These are the activations of a small neural network, seen along a few directions. Each row is one input.
In each table, some parts of the input vary, and every possible input appears once, in random order.
A made-up example of a description, with smaller parts first: values(3) and (point or ring(11) or (ring(5) and line(6))).
Shared parts are said once, and a part with two or three values counts as separate values.
In the rows, zero is written as 128.

Other details of the inputs shift rows strongly along two fixed directions, in all tables alike. That doesn't count.

Table:
R1: [185 187 121 133 197  94  61 138 158 126 116]
R2: [169  42 120 113 128  70 178 110  89 104  53]
R3: [166  42 134 109 121  80 176 109  91 116  54]
R4: [ 64  42 154 152  58 156 216 114  95 104 162]
R5: [176  74 106 110 165  84 144 128 103 128  59]
R6: [ 98 206 156 164 129 154  84 137 161 131 211]
R7: [ 86 134 150 146  88 149 108 128 131 120 193]
R8: [124 172 132 143 156 128  83 138 139 134 158]
R9: [186  70 115  92 142  75 141 120 109 122  60]
R10: [ 43  91 141 140  43 222 203 150 123 138 125]
R11: [ 97 108 127 138  93 175 163 150 125 134  73]
R12: [152 163 100 103 150 124 121  87 148 134  67]
R13: [123 171 140 127 147 128  85 137 133 143 161]
R14: [ 71 220 122 136 100 193  96  98 171 145 188]
R15: [ 86 198 129 148 126 173  87 151 155 135 228]
R16: [ 89  67 150 117  73 152 183 122  93 122 153]
R17: [ 81 115 141 133 104 170 163 140 123 127 185]
R18: [150  93 124 118 139 109 131 127 105 129 100]
R19: [179 170 124 125 180  89  90 133 156 136 114]
R20: [ 88  61 147 133  71 151 177 120  87 116 149]
R21: [ 90  96 145 127 116 146 165 131 112 135 149]
R22: [188  93 129 107 152  77 133 114 101 124  59]
R23: [ 56  94 119 123  55 195 208  84 114 129 135]
R24: [149 205 121 151 161 120  54 141 166 131 169]
R25: [177 189 114 117 200  96  69 145 153 136 116]
R26: [190  80 106  96 142  74 126 120 115 122  67]
R27: [112 151 133 134 123 131 113 133 145 127 173]
R28: [110  56 139 112  96 139 185 124  89 131 124]
R29: [120 202 109 138 124 174  83 163 162 148 114]
R30: [ 95  26 149 131  79 144 209 116  70 118 119]
R31: [187 199 113 124 191  73  54 135 163 134 119]
R32: [ 91 182 135 146 114 182 106 159 157 139 114]
R33: [190 200 104 113 184  69  43 136 159 134 122]
R34: [ 87 203 125 135 115 167 112  94 158 137 145]
R35: [ 88 190 141 145 129 169  94 146 161 133 221]
R36: [ 99  95 154 124  90 133 155 122 115 120 150]
R37: [188 202 114 117 186  67  46 133 156 130 118]
R38: [172  62 124 113 135  69 170 111  98 113  55]
R39: [124 174 144 127 138 125  81 131 135 136 162]
R40: [ 97 148 154 150 123 156 136 132 139 125 179]
R41: [ 81  86 155 147  83 142 181 120 112 116 159]
R42: [174  56 101 100 132  73 162 118 103 114  67]
R43: [142  95 101 105 123 125 177  78 114 124  41]
R44: [ 71 179 136 157  95 164 100 137 156 130 237]
R45: [171  64 102 101 156  91 159 128 102 131  65]
R46: [199 105  98  96 172  78 107 130 111 136  66]
R47: [108 147 128 149 118 129 109 133 140 123 173]
R48: [ 64 191 138 151  99 206 103 162 164 144 146]
R49: [197 109 109 117 188  79 120 132 121 122  60]
R50: [122 150 146 140 122 124  88 125 136 117 159]
R51: [147 205 115 143 159 124  59 143 170 136 175]
R52: [176 165 103 127 186 100  79 144 145 129 113]
R53: [118 112 123 130 121 148 151 134 130 124 157]
R54: [166 133 133 121 148  95  98 122 115 123 104]
R55: [178 135  83 102 150 109 132  88 132 133  35]
R56: [179  76 127 108 151  82 153 118  93 134  55]
R57: [ 78 167 143 161 109 175 113 142 148 125 219]
R58: [180  67 119 105 163  90 176 123 112 124  58]
R59: [114 154 142 142 144 141 118 138 134 132 159]
R60: [ 48  97 134 148  49 218 191 151 115 130 125]
R61: [ 71  90 150 131  64 168 163 129 103 121 183]
R62: [185 184 113 122 183  91  73 137 165 139 124]
R63: [ 41  13 153 147  26 168 235 114  80 102 171]
R64: [120 176 127 126 155 133  87 145 145 144 167]
R65: [113 157 142 141 143 134 108 134 132 138 157]
R66: [183  58 121 123 146  83 173 116 108 115  56]
Description of these inputs: ring(6) and (values(2) or ring(9)).
Changing only the ring(6) part turns R21 into R8. The same change can be made to R39. Which row results?
> R54
Changing only the ring(6) part turns R15 into R52. The same change can be made to R46. Which row results?
> R18
Which other rows does R63 become when the ring(6) part takes its other values? List them by row number.
> R2, R33, R37, R38, R42
Which other rows does R16 become when the ring(9) part takes its other values? List them by row number.
> R9, R17, R27, R28, R33, R35, R62, R64
Which other rows does R48 become when the ring(6) part takes its other values? List them by row number.
> R10, R11, R29, R32, R60

Table:
R67: [144 160 122 123 132 112 103 118 149 123 142]
R68: [130 215 108 136 152 170  84 144 170 148  86]
R69: [176 178 102 106 176  94  79 108 145 139 113]
R70: [117 160 122 140 128 132 100 121 137 125 159]
R71: [147 185  94 119 149 149 106 124 159 145  49]
R72: [182 156 125 123 162  88  74 147 139 130  85]
R73: [ 84 184 139 146 113 164  90 122 138 137 196]
R74: [121 102 132 117 100 125 154 113 122 125 125]
R75: [ 66 123 161 155 107 167 160 138 128 126 214]
R76: [ 66 180 152 163  92 183  89 151 145 126 225]
R77: [ 89 132 146 148 115 159 131 126 122 125 177]
R78: [178  33 108 109 142  92 184 142  98 120  53]
R79: [185 157 114 118 180  93  76 133 131 138  90]
R80: [ 85  68 136 136  88 150 191 101  97 118 144]
R81: [146 185 117 122 150 115  59 136 139 137 128]
R82: [182  53 107 106 169  86 176 126 100 124  62]
R83: [ 95  77 135 135  94 157 170 155 110 130 147]
R84: [ 61 195 153 149 106 170 107 111 157 129 240]
R85: [154  77 117 109 128  95 175  96 117 117  88]
R86: [150 174 111 115 142 117  76 124 148 135 135]
R87: [111 170 137 122 121 133 101 119 143 132 161]
R88: [ 60 133 157 151  65 172 135 130 129 125 190]
R89: [ 67 121 144 156  98 174 153 146 129 125 212]
R90: [ 93 156 116 141 119 192 153 156 151 145 110]
R91: [ 89 132 134 145  88 156 127 128 126 122 171]
R92: [169 156 103 110 172  96  99 100 139 130 116]
R93: [179  36 121 107 141  84 183 144 101 125  42]
R94: [ 91  80 138 126 101 155 171 152 104 131 147]
R95: [147  52 126 118 106 101 182 114 100 113  70]
R96: [148 174 106 123 153 111  87 111 152 128 147]
R97: [146 183  94 109 146 149 115 113 166 144  63]
R98: [110  62 140 129 100 124 193  99  99 116 115]
R99: [121 128 138 124 114 121 124 124 119 128 115]
R100: [189 179 129 123 188  85  63 132 142 136  95]
R101: [ 90  89 150 134  86 147 177 111 104 123 145]
R102: [141 185 116 112 149 119  71 124 148 136 144]
R103: [150  77 106 108 118 107 164 108 112 119  90]
R104: [122 105 134 116 115 124 163  99 117 126 129]
R105: [ 98 125 147 151 120 142 147 145 134 123 184]
R106: [181 100 120 123 159  80 130 126 123 117  70]
R107: [123 186 146 149 154 129  79 131 150 127 170]
R108: [145  50 114 112 105 111 175 120  93 121  63]
R109: [ 58 115 153 150  68 186 140 142 118 125 187]
R110: [120  78 131 136 111 132 165 126 105 116 121]
R111: [128  95 142 136 109 125 147 137 115 117 117]
R112: [149  45 139 108 115 104 182 128  88 120  55]
R113: [119  80 148 126 124 131 180 135 108 128 133]
R114: [162 173 116 123 182 111  77 149 144 144 137]
R115: [ 86  70 145 128  82 157 173 135  92 123 129]
R116: [182 175 112 126 176  78  72 117 150 124 103]
R117: [129 179 136 149 145 127  81 161 157 129 176]
R118: [197 171 120 111 198  75  62 158 146 141  91]
Changing only one part turns R107 into R84. The same change can be made to R100. Which row results?
> R104
Changing only one part turns R109 into R83. The same change can be made to R77. Which row results?
> R82
What do these inputs look like to the network?
> line(4) and (point or (values(2) and ring(6)))
List by row number the other rows that have the line(4) part in common with R98.
> R70, R71, R73, R80, R81, R88, R91, R95, R99, R101, R108, R116
Which other rows does R87 become when the line(4) part takes its other values? List them by row number.
> R99, R112, R118
Which other rows does R112 become when the values(2) part takes its other values? List them by row number.
> R115
Which other rows does R78 become when the values(2) part takes its other values? List them by row number.
> R117
A walk changes only the ring(6) part. It starts at R86 and steps to R103. List the rest of the walk in order.
> R96, R92, R69, R102
